poge: [ 1.75  2.24 -1.01  0.43  5.27 -2.56 -0.38 -5.32 -2.72  0.50  4.94 -1.51
  5.52 -1.43  2.84  5.93  1.29  0.12  0.83 -2.50 -3.30  3.52  0.67 -4.07
 -4.06  2.31 -1.36  1.51  0.09 -7.16 -2.11  0.56 -2.77  0.38  2.69 -4.68
 -2.18 -0.78 -0.74  2.19 -3.71 -2.71  2.16  4.80  3.20  2.43 -0.92 -3.08
  8.67  0.69  3.12 -3.65 -3.31 -1.94]
Zoti: [-2.64 -0.82 -1.60 -5.09  1.77 -2.21  4.00 -0.17  0.37  0.28 -3.33 -2.06
  1.17  0.15 -2.19 -2.35 -3.85  1.33 -4.38 -1.23 -0.64  4.62 -2.69  3.49
 -2.69 -1.35 -3.60  4.20  1.91 -1.53  5.55  9.29 -3.49  4.62 -4.57  2.55
  3.95  1.37 -2.57  1.24  2.41 -0.61 -2.26 -0.98  3.02 -3.58  0.80 -2.40
 -2.21  2.94  2.09  5.94  1.84 -5.31]
gikeg: [-0.64 -2.26  3.49 -1.23 -3.58 -2.06 -2.57  0.80  5.94  9.29 -2.64  1.37
  0.37 -4.57  2.09 -1.35 -3.60  5.55 -2.40  4.62 -5.31 -4.38  1.77  0.15
 -0.98 -3.33 -2.21  4.00  1.84 -1.61  0.28  1.17 -0.61 -3.49  3.02  3.95
 -2.21  1.33 -5.09  2.55 -2.19  2.41 -2.35 -0.17  4.20  1.24 -2.69  4.62
  1.91 -0.82 -3.85 -1.53  2.94 -2.69]
padu: [-1.01  2.31 -4.07  2.16 -1.94 -3.71 -7.16  0.50  1.51 -2.77  2.24  5.27
 -3.08 -3.31 -4.06 -2.18  0.09  0.43 -1.36  3.52  2.43 -2.71  8.67 -4.68
  5.53  4.80  0.12 -1.51 -0.38  0.67  3.20 -1.43  1.75  0.83  5.93 -5.32
  2.19 -3.65  2.84  0.56  0.38 -3.30 -0.78  4.94 -0.74  0.69  1.29 -2.11
 -2.50 -2.56  2.69  3.12 -0.92 -2.72]
perm: [-3.30  3.52  0.67 -4.07 -4.06  2.31 -1.36  1.51  0.09 -7.16 -2.11  0.56
 -2.77  0.38  2.69 -4.68 -2.18 -0.78 -0.74  2.19 -3.71 -2.71  2.16  4.80
  3.20  2.43 -0.92 -3.08  8.67  0.69  3.12 -3.65 -3.31 -1.94  1.75  2.24
 -1.01  0.43  5.27 -2.56 -0.38 -5.32 -2.72  0.50  4.94 -1.51  5.52 -1.43
  2.84  5.93  1.29  0.12  0.83 -2.50]
poge
has: [2.10 5.94]
no
has: [-0.38 -2.56  5.27]
no
perm: [-7.16 -2.72  0.09  2.19  0.67  2.69 -3.31 -3.65 -2.50 -2.18 -4.68 -5.32
  8.67 -1.43 -2.71  0.69  2.24  2.43  0.43 -2.56  0.38 -3.08 -3.30 -0.78
 -1.94 -1.51  1.29 -2.77 -0.38 -2.11  3.12  4.80 -4.07  4.94  0.56 -1.01
  1.51  3.20  2.84  2.31  5.52 -1.36  0.12  3.52  1.75 -3.71 -0.74 -4.06
  0.83 -0.92  5.93  5.27  0.50  2.16]
poge
perm: [ 5.55 -2.40  4.62 -5.31 -4.38  1.77  0.15 -0.98 -3.33 -2.21  4.00  1.84
 -1.61  0.28  1.17 -0.61 -3.49  3.02  3.95 -2.21  1.33 -5.09  2.55 -2.19
  2.41 -2.35 -0.17  4.20  1.24 -2.69  4.62  1.91 -0.82 -3.85 -1.53  2.94
 -2.69 -0.64 -2.26  3.49 -1.23 -3.58 -2.06 -2.57  0.80  5.94  9.29 -2.64
  1.37  0.37 -4.57  2.09 -1.35 -3.60]
gikeg
perm: [-2.72 -0.92  3.12  2.69 -2.56 -2.50 -2.11  1.29  0.69 -0.74  4.94 -0.78
 -3.30  0.38  0.56  2.84 -3.65  2.19 -5.32  5.93  0.83  1.75 -1.43  3.20
  0.67 -0.38 -1.51  0.12  4.80  5.53 -4.68  8.67 -2.71  2.43  3.52 -1.36
  0.43  0.09 -2.18 -4.06 -3.31 -3.08  5.27  2.24 -2.77  1.51  0.50 -7.16
 -3.71 -1.94  2.16 -4.07  2.31 -1.01]
padu
perm: [ 3.20 -1.43  1.75  0.83  5.93 -5.32  2.19 -3.65  2.84  0.56  0.38 -3.30
 -0.78  4.94 -0.74  0.69  1.29 -2.11 -2.50 -2.56  2.69  3.12 -0.92 -2.72
 -1.01  2.31 -4.07  2.16 -1.94 -3.71 -7.16  0.50  1.51 -2.77  2.24  5.27
 -3.08 -3.31 -4.06 -2.18  0.09  0.43 -1.36  3.52  2.43 -2.71  8.67 -4.68
  5.53  4.80  0.12 -1.51 -0.38  0.67]
padu

padu: [2.10 5.74 0.79 1.04 7.79]
gikeg: [7.20 3.33 5.51 1.15 5.84]
los: [1.64 0.87 1.57 0.70 1.07]
Punu: [5.66 0.78 1.85 0.89 7.79]
tibu: [5.74 0.79 2.10 1.04 7.80]
has: [0.70 1.07]
yes
perm: [5.74 7.79 0.79 1.04 2.10]
padu
has: [7.80 1.04 2.10 0.79]
no
has: [1.04 2.10 0.79]
no
perm: [0.79 1.04 2.10 5.74 7.80]
tibu
perm: [1.07 0.70 1.57 0.87 1.64]
los
has: [0.86 1.57]
no

